Each row below holds a small network's activations on one input, seen along a few directions.
Each table varies a few parts of the input and shows all the possible inputs, shuffled.
Descriptions start from the smaller parts, as in this example, which fits no table here: one of 2 separate values, together with either a single point or one of 9 places around a ring or (one of 4 places along a line, together with one of 5 places around a ring).
Shared parts are said once, and a part with two or three values counts as separate values.
In the rows, 128 means zero.

Other details of the inputs shift rows strongly along two fixed directions, in all tables alike. That doesn't count.
These rows show it; all are for the same input, with only those details redrawn:
[ 95 154 104 104 168 120 122 138 104 143 115 140  93 171 160]
[162 149 191 110 135 114 136 134 119 120 138 100 138 135 120]
[ 95 154 104 104 168 120 122 137 104 143 115 140  92 171 160]
[168 102 110 148  98 144 151  92 149  83 128 151 171  91 125]
[162 149 190 110 135 114 136 134 119 120 138 100 138 135 120]
[162 149 190 110 135 114 136 135 119 120 138 100 138 136 120]
[ 95 154 104 105 168 120 122 137 104 143 115 140  92 171 160]

Rows:
x1: [ 93 147  92 111 162 123 117 139 101 145 102 113  87 170 146]
x2: [164 143 189 115 132 120 131 132 123 122 124  88 130 140 116]
x3: [141 133 197 137 142 106  97 157 143 142 118 104 127 106  84]
x4: [132 136 195 136 131  98 110 163 132 152 147 117 140 107  86]
x5: [162 101 110 146  84 143 157  93 145  95 144 156 176  95 126]
x6: [168 102 107 153  97 142 152  92 146  84 129 145 170  91 124]
x7: [ 90 144 100 108 149 135 123 138 100 154 109 121  84 176 150]
x8: [134 133 197 130 130 124  97 156 155 147 145  90 125 107 105]
x9: [159 142 195 106 116 131 134 132 125 130 130  96 128 143 116]
x10: [157  98  97 152  80 138 158  98 134  96 145 136 177  89 115]
x11: [153 140 191 108 108 123 146 134 116 139 149  97 132 144 117]
x12: [170  95 103 155  95 149 146  89 146  86 116 129 164  92 117]
x13: [ 74  89  34 166 121 151 104 119 156 135  92 196 113 101 129]
x14: [166 100 101 155  97 141 153  93 140  85 130 136 171  87 119]
x15: [154 140 194 103 110 125 144 136 119 136 148 103 134 145 118]
x16: [ 87 150  95 109 153 117 131 141  90 157 132 131  99 171 154]
x17: [138 140 192 134 148 107  99 158 150 138 153  94 135  99 109]
x18: [148 137 181 109 107 119 146 141 109 138 149  83 135 139 107]
x19: [162 149 190 110 135 114 136 134 119 120 138 100 138 135 120]
x20: [ 85 143  99 104 142 129 133 140  95 162 127 128  89 176 152]
x21: [ 70  90  29 160 118 155 107 119 164 139 132 187 118 101 152]
x22: [ 69  87  33 163 114 146 113 122 151 142 110 203 118 103 130]
x23: [156 146 177 116 132 108 137 139 110 121 139  80 139 130 108]
x24: [ 87 145  95 107 146 132 122 140  99 154 109 116  84 174 145]
x25: [ 88 151 101 107 153 118 130 140  97 156 131 140  98 175 160]
x26: [164  94 112 149  78 159 151  90 151  93 122 141 160  99 121]
x27: [ 67 143 105 127 166 114  90 165 130 171 146 140  94 141 148]
x28: [172  98 112 148  95 152 144  88 156  83 115 144 163  96 123]
x29: [ 81  94  27 166 140 152  93 115 171 124 107 177 115  95 152]
x30: [144  92 116 175 107 127 118 117 166 104 123 161 167  58  91]
Changing only one part turns x22 into x4. The same change can be made to x15. Which row results?
Answer: x5
What is each input in this table made of?
Answer: one of 5 places around a ring, together with either one of 2 separate values or one of 4 places along a line
Which other rows does x16 become when the place on the ring of 5 takes its other values? List them by row number.
Answer: x7, x12, x14, x20
Which other rows does x6 become when the place on the line of 4 takes its other values? List them by row number.
Answer: x14, x19, x23

Rows:
x31: [120 146 175 114 147  89 119 168 108 165 161 109 132 137 104]
x32: [140 155 175  91 149 110 130 153 126 126 140  85 113 155 136]
x33: [153 122 153 152 101 116 124 127 149 117 169 130 184  85 108]
x34: [190 106 163 161  89 137 161 100 127  98 144 104 172  89 110]
x35: [ 99 146 181 106 124 121 113 169 114 176 120 102  87 159 104]
x36: [112  86  27 169 135 140 111 104 150 108  84 182 134  95 124]
x37: [171 101 167 153  64 153 118 116 168 116 144 103 169  85  97]
x38: [110 102  32 174 134 146  98  99 159 100  90 179 140  95 142]
x39: [115 160 159  95 157 114 133 158  91 136 135  76 100 157 128]
x40: [180 126 151 143  94 134 137 101 137 103 141 114 169 111 118]
x41: [137 158 184 105 131 105 138 142  94 145 124 108 111 161 111]
x42: [108  96  47 162 145 157 108  98 168  96  93 199 129  88 147]
x43: [130 168 172 113 153 112 118 146  98 156 130  97 115 179 146]
x44: [132 157 177 108 160 108 128 144 112 154 135  99 101 177 153]
x45: [182 108 150 141  87 139 160 101 133  88 143  97 172  78 103]
x46: [ 93  97  44 154 122 148 126 108 157 115 146 214 145  88 156]
x47: [192 116 176 136  95 148 153  95 153  91 147 131 172  93 115]
x48: [ 65 142  44 101 169 129 120 129 118 148 108 154  74 178 188]
x49: [114 158 169 126 183 104 101 162 109 147 112  84  94 135 114]
x50: [ 53 140  53 132 182 116  97 147 111 152  69 176  70 157 142]
x51: [188 106 169 160 118 122 119 113 180  88 124 114 165  68 100]
x52: [120  90  24 152 107 149 142  84 128 112 109 181 136 123 142]
x53: [ 45 138  49 123 176 110 106 150 127 167 140 176  84 158 179]
x54: [122 166 180  79 160 122 124 147 111 142 134 108 102 162 145]
x55: [ 99 144 172 114 136 130 111 164 113 174 136  75  84 149 118]
x56: [105 142 181 105 140 125 103 159 141 171 139  87  85 161 132]
x57: [146 157 196 105 151 124 131 141 112 144 137 115 115 158 145]
x58: [120  86  29 161 110 150 147  87 126 116 105 184 143 127 147]
x59: [103 148 191  97 142 139 101 161 134 169 137 105  87 155 131]
x60: [163 108 159 162  94 119 148 125 142 110 175 116 183  59  94]
x61: [ 61 133  32 103 163 129 122 129  95 155  98 157  83 181 162]
x62: [123  96  31 152 111 151 140  81 151 103 119 181 127 120 168]
x63: [173 125 148 130  94 134 137 106 139  97 138 108 173 105 117]
x64: [164 116 152 125  89 128 157 120 130  88 126 123 164 104  92]
x65: [121 165 177  78 163 124 124 157 112 131 135 107 103 163 141]
x66: [ 87  95  34 162 104 130 139 115 138 122 129 211 147  93 129]
x67: [128 155 176  94 131 107 140 145  98 138 120 104 117 154 110]
x68: [188 114 157 153  90 140 165  99 134  97 145 100 172  87 102]
x69: [ 60 150  37 105 165 134 108 138 105 138 106 151  88 182 177]
x70: [173 108 142 124  98 130 150 119 132  94 133 109 169 107  95]
x71: [123 159 179 109 144 104 137 150  86 158 117 114 104 176 124]
x72: [172  85 164 148  66 147 132 119 159 123 139 105 164  86  78]
What is each input in this table made of?
Answer: one of 6 places along a line, together with either one of 3 separate values or one of 4 places along a line
Changing only the place on the line of 6 turns x34 into x43. The same change can be made to x49. Which row results?
Answer: x38
Changing only the place on the line of 6 turns x69 into x70. The same change can be made to x40. Which row results?
Answer: x52
List by row number the other rows that have the place on the line of 6 in common with x64.
Answer: x35, x41, x50, x66, x67, x71
Which other rows does x56 become when the choice among 3 separate values takes its other values? List them by row number.
Answer: x51, x53
